A small network was shown many inputs. Here are its activations along a few directions, one row for each input.
Each table varies a few parts of the input and shows all the possible inputs, shuffled.
Descriptions start from the smaller parts, as in this example, which fits no table here: one of 2 separate values, together with either a single point or one of 9 places around a ring or (one of 5 places around a ring, together with one of 6 places along a line).
Shared parts are said once, and a part with two or three values counts as separate values.
In the rows, zero is written as 128.

Other details of the inputs vary at random and push rows far along three fixed directions, the same in every table; ignore that.

Table:
r1: [184  91 190 196 238  68 130 100 206 187 181]
r2: [115 119 130 128 125  99 153 135 103 147 123]
r3: [ 88 101  85 127 132 137 135 118 134 126 125]
r4: [158 132 130 100 108 113 123 125 116 104 127]
r5: [156 140 136  98 112 111 114 125 125 105 132]
r6: [128 114 123 107 128 107 156 132 143 147 127]
r7: [153 140 144 109 105 132 141 119 101 111 121]
r8: [150 134 136 114 108 118 132 118 127  95  96]
r9: [149 144 150 107 131 117 110 109 131 116 106]
r10: [152 134 105 167 138 158 114 130 127 108 132]
r11: [114 119 147 135 119 109 133 130 144 154 113]
r12: [150 162 127 117 113 111 128 132 130 107 107]
r13: [125 103 131 125 132 101 144 122 126 154 111]
r14: [148 152 147 102 117 123 136 113 124 105 133]
r15: [ 89 111 100 129 117 146 152 124 128 122 154]
r16: [ 87 103  96 134 125 150 123 120 120 147 120]
r17: [123 131 129 139 114 107 146 145 125 161 112]
r18: [141 149 119 161 141 153 102 128 146 107 140]
r19: [ 78 120  99 129 136 142 135 153 133 120 136]
r20: [130 101 130 121 111 101 137 140 121 150 138]
r21: [147 151 145 118 122 123 125 121  88 124 111]
r22: [ 96 120  82 147 120 135 144 141 138 126 132]
r23: [138 159 136 104 124 110 129 120 107 103 117]
r24: [121 114 140 130 136 108 153 157 117 146 117]
r25: [123 125 136 111 128 117 138 133 142 169 125]
r26: [108 134 142 127 132 102 140 132 115 158 128]
r27: [139 127 122 155 143 150 103 113 153  93 136]
r28: [114 121 140 119 134 106 131 118 135 163 112]
r29: [156 148 144  98 124 129 118 124 138 122 118]
r30: [ 88 133  92 148 115 145 127 144 133 144 129]
r31: [149 132 111 133 156 159 108 117 154 107 151]
r32: [ 97 108  95 126 120 159 131 135 128 151 133]
r33: [114 120 134 119 137 104 158 152 126 136 118]
r34: [152 135 148 124 106 131 119 121 117 117  93]
r35: [136 107 129 118 128 111 152 136 135 159 126]
r36: [118 120 148 124 113 118 153 126 118 160 137]
r37: [150 119 120 146 134 161  92 122 121 119 154]
r38: [143 157 153 111 128 131 120 143 108 119 103]
r39: [ 72 124 109 122 104 152 137 130 130 128 151]
r40: [ 75 123 110 132 131 148 127 157 132 127 135]
r41: [136 129 120 133 128 154  89 125 136 104 157]
r42: [144 128 122 142 137 158  87 122 130 118 158]
r43: [103 134 144 122 129  97 141 132 122 145 132]
r44: [145 113 118 163 134 161 108 116 133  99 126]
r45: [141 131 130 156 157 171 106 138 116 114 134]
r46: [135 128 133 157 139 155  97 115 151  98 134]
r47: [141 150 131 105 120 113 139 120  96 100 111]
r48: [148 155 157 110 114 134 128 115 114 124 128]
Each input here is: one of 6 places around a ring, together with one of 8 places around a ring.
Changing only the place on the ring of 8 turns r47 into r4. The same change can be made to r21. Which row results?
> r37
Changing only the place on the ring of 8 turns r45 into r36. The same change can be made to r40. Which row results?
> r39
Change only the place on the ring of 6 in r18. List by row number the other rows that result.
> r10, r12, r17, r22, r30
Change only the place on the ring of 8 in r24. List by row number the other rows that result.
> r2, r7, r10, r13, r20, r35, r44

Table:
r49: [ 98 106 141 129 122  89 162 148 125 170 141]
r50: [205 131 186 144 168  93 125 116 145 157 135]
r51: [165 171 156  84  86 106 132 130 108 111  72]
r52: [ 79 112 118 134 133 102 154 143 137 172 141]
r53: [131 121 143  96 124  82 140 116 163 144 146]
r54: [131 113 154 165 175 103 133 126 159 176 159]
r55: [ 87 122 105 103  77 116 147 138 107 131  92]
r56: [132 115 145 137 141 107 134 134 144 169 134]
r57: [178 106 168 191 189 101 127 117 164 155 159]
r58: [ 88 127  59 169 125 208  91 127 124  76 147]
r59: [165 159 161  78  89 103 137 127  82 110  91]
r60: [142 139 147 122 129 109 128 135 123 120 114]
r61: [157 160 164  78  84 112 125 126  87 111  88]
r62: [ 96  89 128 157 158 101 150 131 152 190 154]
r63: [ 91 116 136 124 132  88 162 146 136 164 122]
r64: [164 174 110 112 111 188  80 118 100  67 110]
r65: [191 141 174 123 133  93 136 119 132 137 104]
r66: [ 94 134 102  92  85 121 147 150 104 136 106]
r67: [163 161 123 119 132 177  89 109 108  67 103]
r68: [105  95  92 185 167 185 115 129 143 135 188]
r69: [138 117 112 179 184 168 106 120 147 109 162]
r70: [ 96  88 126 158 157 100 159 153 159 180 152]
r71: [132 112 143 152 152  98 151 125 147 159 133]
r72: [178 127 118 138 163 162  79  87 163  82 174]
r73: [ 96  83 128 173 167 103 148 148 160 171 160]
r74: [117 100  95 200 172 188  98 120 164 125 170]
r75: [185 153 184 115 135  98 136 130 121 136 126]
r76: [100  86 126 164 159 104 147 142 151 170 150]
r77: [110 136  91 157 143 209  89 115 117  88 159]
r78: [155 131 166 112 125  72 147 133 118 158 112]
r79: [104 133 111  98 105 125 143 134 106 118  97]
r80: [185 134 184 127 152  91 131 127 144 147 112]
r81: [ 24  95  54  72  51 119 159 134 142 128 117]
r82: [163 167 160  75  94 103 132 136 105 112  73]
r83: [138 150 130  93  87 111 146 139 107 115  86]
r84: [172 164 162  93 116 114 118 114 105 114  91]
r85: [ 48 112  87 100  86 133 161 144 100 148 122]
r86: [180 157 124 133 129 194  76 104  94  58 130]
r87: [177 160 124 130 130 202  78 109 104  67 131]
r88: [156 160  92  98 101 179  87  93 136  37 125]
r89: [128 119 143 142 154  97 146 132 138 163 143]
r90: [ 86 135 115  96  83 133 144 147 107 139 115]
r91: [143 136  77 123 126 219  68  89 132  39 169]
r92: [112  94  97 209 180 165 111 127 161 128 181]
r93: [ 19 104  58  60  59 118 158 143 139 125 117]
r94: [ 71 124  93 131 110 136 145 139 127 131 122]
r95: [174 169 114 136 133 189  71 112 101  54 128]
r96: [155 138 134 163 148 150 100 118 138 105 135]
r97: [ 73 120  63 151 119 201 105 121 125  96 132]
r98: [159 166 171  81  90 103 129 129  91 114  92]
r99: [ 88 116  87 118 106 143 137 143 116 141 127]
r100: [ 89 119  57 148 117 228  94 124 109  88 155]
r101: [170 167 114 135 131 194  65 111 103  57 125]
r102: [192 111 175 188 215 117 115 107 169 147 161]
r103: [117 108 137 163 149 102 151 142 161 171 146]
r104: [148 144 180 109 130  78 156 131 121 156 123]
r105: [ 93  87 135 162 152  98 141 139 156 192 155]
r106: [220 121 178 198 207 117 114 108 170 142 163]
r107: [ 45 114  82 105  89 128 156 163 120 145 112]
r108: [126 149 132  81  83 100 141 141  91 121  91]
r109: [111 116 105 164 158 172 119 124 130 120 170]
r110: [ 79 113  93 127 108 138 143 129 124 135 116]
r111: [144 112 106 175 175 174 103 124 146 112 159]
r112: [106 146 109  97  93 132 133 144 107 125 109]
r113: [ 94 103 131 166 153 108 148 133 161 173 147]
r114: [ 65 122  78 105  94 143 141 138 102 133 115]
r115: [ 77 104 121  89  99  90 161 130 155 156 152]
r116: [186 141 176 118 135  88 125 119 119 139 111]
r117: [173 146 147  64 103  97 124 105 137  88 102]
r118: [ 51 102  87 105  86 122 152 150 112 145 104]
r119: [176 143 188 129 160  84 134 124 142 145 116]
r120: [200 146 190 125 148  93 139 127 126 140 132]
r121: [111 111 108 160 152 170 116 116 129 127 161]
r122: [ 92 110 138 128 124  90 150 149 138 165 120]
r123: [ 94  87 131 163 155 110 138 140 157 171 146]
r124: [101 128 103 133 120 136 140 131 124 121 121]
r125: [174 164 171 101 111 109 125 127  97 107 109]
r126: [139 143 133  82  92 115 138 136 103 118  79]
r127: [183 142 182 127 132  88 128 119 132 133 103]
r128: [159 166 169  74  94 110 134 119  91 115  86]
Changing only one part turns r102 into r62. The same change can be made to r126. Which row results?
> r50
Changing only one part turns r70 into r66. The same change can be made to r93. Which row results?
> r53
What is each input in this table made of?
> one of 4 places along a line, together with either one of 2 separate values or (one of 3 separate values, together with one of 6 places around a ring)
Change only the choice among 3 separate values in r84. List by row number the other rows that result.
> r56, r105
Change only the place on the ring of 6 in r61. List by row number the other rows that result.
> r49, r59, r86, r98, r125
Change only the choice among 2 separate values in r72. List by row number the other rows that result.
> r53

Table:
r129: [ 98 160 106  39  27 151 128 128  66  79  81]
r130: [251 173 195 125 178  83 123  95 127  92 120]
r131: [ 25 122  95 158  91 127 174 206  89 185 113]
r132: [195 168 152 137 148 166  85 102 141  64 111]
r133: [194 168 168  68 115 108 129 122  95  84 107]
r134: [ 89 137 160  68  70  72 186 156  39 191  33]
r135: [175 110 198 153 163  62 135 116 175 203 141]
r136: [145 138  85 142 128 201  98 110 117  42 123]
r137: [ 24  82  70 155 124 180 126 137 154 164 185]
r138: [140 130 108 182 183 168  93 105 150  90 171]
r139: [110 102 149 166 189 110 130 133 179 178 190]
r140: [149  73 137 188 198  94 148 137 190 192 173]
r141: [137 144  93 149 126 198  82 109 121  42 123]
r142: [119 107 158 139 158  88 140 139 151 164 167]
r143: [173 111 189 147 172  63 138 132 182 192 130]
r144: [149 142  83 146 114 205  71  98 112  66 138]
r145: [ 95 127 148  33  42  55 202 149  90 168  87]
r146: [ 35  76  47 133  93 146 160 142 135 169 148]
r147: [ 59 131  58 150 138 187 105 124 141 100 151]
r148: [198 159 163  80 101  97 108 121 106  95  71]
What is each input in this table made of?
> either one of 2 separate values or (one of 3 separate values, together with one of 6 places around a ring)
